Each row below holds a small network's activations on one input, seen along a few directions.
In each table, some parts of the input vary, and every possible input appears once, in random order.
Descriptions start from the smaller parts, as in this example, which fits no table here: one of 5 places around a ring, together with either a single point or one of 9 places around a ring or (one of 3 separate values, together with one of 4 places along a line).
Shared parts are said once, and a part with two or three values counts as separate values.
(in the rows, 128 means zero)

Other details of the inputs vary at random and push rows far along two fixed directions, the same in every table; ignore that.

Table:
R1: [133  69  85  92 159 178 175 166 171 142  74  71]
R2: [177  89  65  71 132 196 151 178 143 138 111  86]
R3: [107  53  29 121 113  99  69 100 178 182  80 140]
R4: [122  61 106 109 152 198 181 142 127 103  86  68]
R5: [ 87 147 181 181 140  69 131  64 105 130 115 162]
R6: [142 176 142 156 111  87  98  88  83 139 142 162]
R7: [ 95 175 173 180  62 105 104 118 109 116 170 198]
R8: [ 79  67 128 181 129  94  86  82 124 142  99 158]
R9: [133  70  93  95 155 193 180 151 135 115  87  63]
R10: [172 175 224 105 201 120 168 184 129  89 181  94]
R11: [ 80  92 109 164 105 118 110  49 110 114  93 136]
R12: [159 201 198 119 138 158 189 226 112 120 193 141]
R13: [122  75  27 127  58 147  60  81 146 143  79 132]
R14: [162 210 200 106 161 143 180 178  76 109 188 119]
R15: [129 190 131 143 139  52 115  68  97 157 139 156]
R16: [159 160 236 116 197 129 170 177 123  76 177  95]
R17: [ 70  62  63 141  35 178  72  69 134  93  91 129]
R18: [145  65 110 113 122 211 152 161 116 103  99  85]
R19: [ 91  91 140 158  97 112  67  70 155  82 119 133]
R20: [139 179 153 135 130  54  73  90 147 123 159 149]
R21: [125 149 140 157 162  42  97 108 118 181 136 168]
R22: [137 187  84 109  87  96  84  94 125 146 155 161]
R23: [158 145 209 129 231 104 189 197  97 152 156 117]
R24: [105 187 160 173  63 101 101 123 116 125 169 196]
R25: [ 89  74 113 171 131  91  86  91 132 150  97 152]
R26: [146  80  74  76 161 166 175 168 180 153  87  79]
R27: [170 208 180 108 137 151 181 228 121 134 195 143]
R28: [164  84  87  61 149 171 131 177 197 108 124  71]
R29: [176 192 144  88 131 157 174 227 143 144 188 141]
R30: [ 96 164 172 175 140  58 125  66 110 142 117 163]
R31: [135  59 127 122 121 211 154 153 108  96 103  89]
R32: [124  61 102 104 158 187 181 163 165 128  69  69]
R33: [112  80   9 107  88 122  86  67 167 157  75 120]
R34: [131 209 125 131  95  86  89  93 100 137 164 166]
R35: [108 193 159 156  90  95  97  82  82 111 162 168]
Each input here is: one of 5 places along a line, together with either a single point or one of 6 places along a line.
Changing only the place on the line of 5 turns R24 into R7. The same change can be made to R30. Which row results?
Answer: R5
Which other rows does R2 become when the place on the line of 5 takes its other values? List them by row number.
Answer: R6, R13, R18, R31
Which other rows agree with R2 in the place on the line of 5? List them by row number.
Answer: R3, R22, R26, R28, R29, R33

Table:
R36: [121  69 100 117 146 161 150 132 133 130  90  95]
R37: [ 85  91  80 157  73 107  62  60 151 128  93 153]
R38: [135 212 221 166 171  49 137  99  70 134 174 167]
R39: [150 248 199 152 143  36 116 115  91 148 201 190]
R40: [145 111 150 107 164 168 175 171 129 114 127  92]
R41: [132 114 102 115 105 143 108 144 157 126 130 126]
R42: [130 156 102 132  94  93  85  99 134 146 139 159]
R43: [110 216 172 173  54 108  99  94  70 106 180 195]
R44: [ 93  92  61 148  85 103  72  59 145 151  82 148]
R45: [102 151  53 159  56  48  29  32 143 174 111 194]
R46: [145 113 150 102 154 171 165 189 144 109 137  94]
R47: [166 177 182 107 189 131 192 184 103 131 164 111]
R48: [138 168 218 146 180 104 163 149  93 113 163 132]
R49: [133 118 165 125 152 147 154 157 133 110 135 110]
R50: [146 112 141 107 167 164 180 169 126 122 121  91]
R51: [129 113  92 115 127 133 126 126 140 146 110 120]
R52: [106  47  52 111  87 182 101 127 175 117  83 102]
R53: [139  92 144 111 173 174 185 168 119 117 112  83]
R54: [113  66 118 126 133 170 137 136 140 107  98  99]
R55: [138 127  86 109 111 134 117 133 145 142 123 126]
R56: [133  97 101 105 124 163 135 147 147 121 114 103]
Describe the family of inputs behind these rows.
Answer: either a single point or (one of 4 places along a line, together with one of 5 places along a line)
Which other rows does R46 become when the place on the line of 4 takes its other values? List them by row number.
Answer: R41, R48, R49
Start at R54 and move only the place on the line of 4, one step at a time. The first step leads to R37. Which rows follow, in order?
Answer: R52, R39

Table:
R57: [148 182 202 135 164  70 110 109 112 110 171 138]
R58: [105 149 117 148  82 117 107 106 126 135 128 159]
R59: [142 180 196 147 164  69 127 104 100 118 165 142]
R60: [102  22  72 118 116 187 120 120 160 107  67  79]
R61: [134 161 164 138 113  99  89 131 142 114 166 155]
R62: [ 95 114 148 175 104 107 100 114 124 134 126 169]
R63: [104 138 161 161 149  86 135  85  92 134 124 147]
R64: [129 116  69 127 153  33  77 131 211 222 107 165]
R65: [106 113  33 139  50 127  74  86 128 170  95 163]
R66: [ 97 117 137 171 101 110 107 113 121 138 127 170]
R67: [132  71  71  88 116 187 119 127 171  98  94  73]
R68: [158 150 162 102 150 173 181 204 130 111 160 105]
R69: [146  85 156 107 172 166 155 165 142  93 120  76]
R70: [152 205 151 134 161  78 151 103  58 162 149 147]
R71: [ 84  93  73 152  83 113  78  49 136 130  82 135]
R72: [ 93 125 129 165  97 111 110 109 118 142 126 170]
R73: [ 87  96  70 146  78 117  84  47 137 127  79 133]
R74: [114  74 109 123 116 200 164 175 139 126 103 109]
R75: [110 162 151 159 107 108 137 116 104 142 138 170]
R76: [ 88 113  96 156  74 116  80  95 140 135 116 163]
R77: [121 146 117 136 108 102 106  72 125 120 119 132]
R78: [108  45 100 125 106 195 121 168 166 109  97 104]
R79: [152 213 176 121 148  77 129  98 104 116 169 137]
R80: [155 127 183 114 162 167 166 209 137 103 160 105]
R81: [127  86 141 119 170 179 192 155 113 117 100  84]
R82: [190 162 125  66 177 160 182 173 105 128 148  84]
R83: [140 163  77 127  79 114  99 114 116 162 136 162]
R84: [136 166 154 133 110 100  95 130 140 117 169 156]
R85: [160 199 103 109  99 105 108 130 112 154 163 160]
R86: [114 111 101 135  99  97  61  63 153 113 118 133]
R87: [119 146  88 148  89 114 117 110  94 179 120 174]
R88: [143 198 183 140 157  77 136 101  96 122 162 140]
R89: [121  56 132 119 156 174 145 149 140 101  94  80]
R90: [184 152 129  80 182 164 196 176  94 134 139  84]
R91: [110 114  62 148 100 109 108  60  94 170  83 148]
R92: [116  53  47  94  72 201  96 149 193 104  99  98]
R93: [ 97  90  77 151  56 122  56  90 166 125 112 156]
R94: [119 157 212 171 175  71 141 106  82 128 144 152]
R95: [149  38  57  76 218 114 146 163 216 187  65  71]
R96: [151 223 173 124 118  90 124 133 116 123 187 161]
R97: [157 129 170  97 188 158 185 174 119 101 143  79]
R98: [154 126 124  86 126 188 154 192 157 103 146  97]
R99: [160 156 160  97 144 175 186 201 129 110 158 104]
R100: [120 162 204 169 172  70 148 100  78 132 147 154]
R101: [142 108 130 101 133 186 161 195 149 107 140  99]
R102: [146 123 178 118 164 172 183 209 123 113 153 108]
R103: [ 91 121  91 155  68 120  84  93 140 136 113 161]
R104: [106  47  82 118 122 193 159 119 138 117  65  86]
R105: [125 181 191 150 168  74 141 102  84 127 153 143]
R106: [164 139 166  83 185 157 172 173 129  97 152  79]
Changing only one part turns R103 into R71. The same change can be made to R93. Which row results?
Answer: R59
Describe the family of inputs behind these rows.
Answer: one of 2 separate values, together with either a single point or (one of 4 places along a line, together with either a single point or one of 5 places along a line)
Which other rows does R76 become when the choice among 2 separate values takes its other values? List them by row number.
Answer: R105
Which other rows does R57 become when the place on the line of 4 takes its other values? List them by row number.
Answer: R69, R89, R94
Which other rows does R70 become when the choice among 2 separate values takes its other values? List them by row number.
Answer: R65
Start at R86 and move only the place on the line of 4, one step at a time. The first step leads to R59. Which rows follow, in order?
Answer: R60, R100

Table:
R107: [116 152 124 147  88 102  93  98 128 132 137 161]
R108: [109  91 102 132 114 142 121 105 137 121  98 119]
R109: [120 157 121 141 104  93  94  90 115 136 140 159]
R110: [110 142 124 147 115  90 100 101 133 143 129 155]
R111: [144 143 140 121 150 129 153 150 119 139 133 125]
R112: [106 152 140 161 117  80 105  77 108 137 129 160]
R113: [131 142 160 128 154 124 152 131 111 119 133 118]
R114: [115  94  96 120 115 139 111 119 158 125 106 115]
R115: [120 148 119 140 106 106 105 108 115 140 137 156]
R116: [138 145 146 124 128 143 148 160 124 122 145 128]
R117: [141 131 150 112 160 137 158 161 134 123 139 111]
R118: [118  38  71 107 111 189 115 136 167 112  81  85]
R119: [146 144 141 120 151 127 152 146 119 137 136 123]
R120: [126  95 119 129 131 147 128 141 135 126 116 117]
R121: [148 138 138 113 152 133 152 146 124 130 132 110]
R122: [139 148 145 120 128 139 140 147 128 116 144 124]
R123: [144 137 164 126 160 125 147 148 115 122 144 121]
R124: [120 111 114 125 127 130 124 130 147 130 120 124]
R125: [140 145 146 119 128 144 144 152 128 117 145 124]
R126: [117 138 134 155 116  86  92  91 119 136 131 158]
R127: [147 152 148 112 149 138 149 153 113 120 149 116]
R128: [105  90 101 138 112 145 123 111 135 129  98 122]
R129: [120  99  85 121 100 152 111 123 138 128 113 124]
R130: [149 141 142 114 155 132 156 149 122 132 135 116]
Describe the family of inputs behind these rows.
Answer: one of 4 places along a line, together with one of 6 places along a line
Changing only the place on the line of 4 turns R126 into R118. The same change can be made to R119. Which row results?
Answer: R121
Which other rows does R116 become when the place on the line of 4 takes its other values? List them by row number.
Answer: R107, R122, R125
Start at R125 and move only the place on the line of 6, one step at a time. The first step leads to R109. Which rows follow, in order?
Answer: R130, R117, R123, R108
Which other rows does R114 become when the place on the line of 4 takes its other values? List them by row number.
Answer: R110, R117, R124
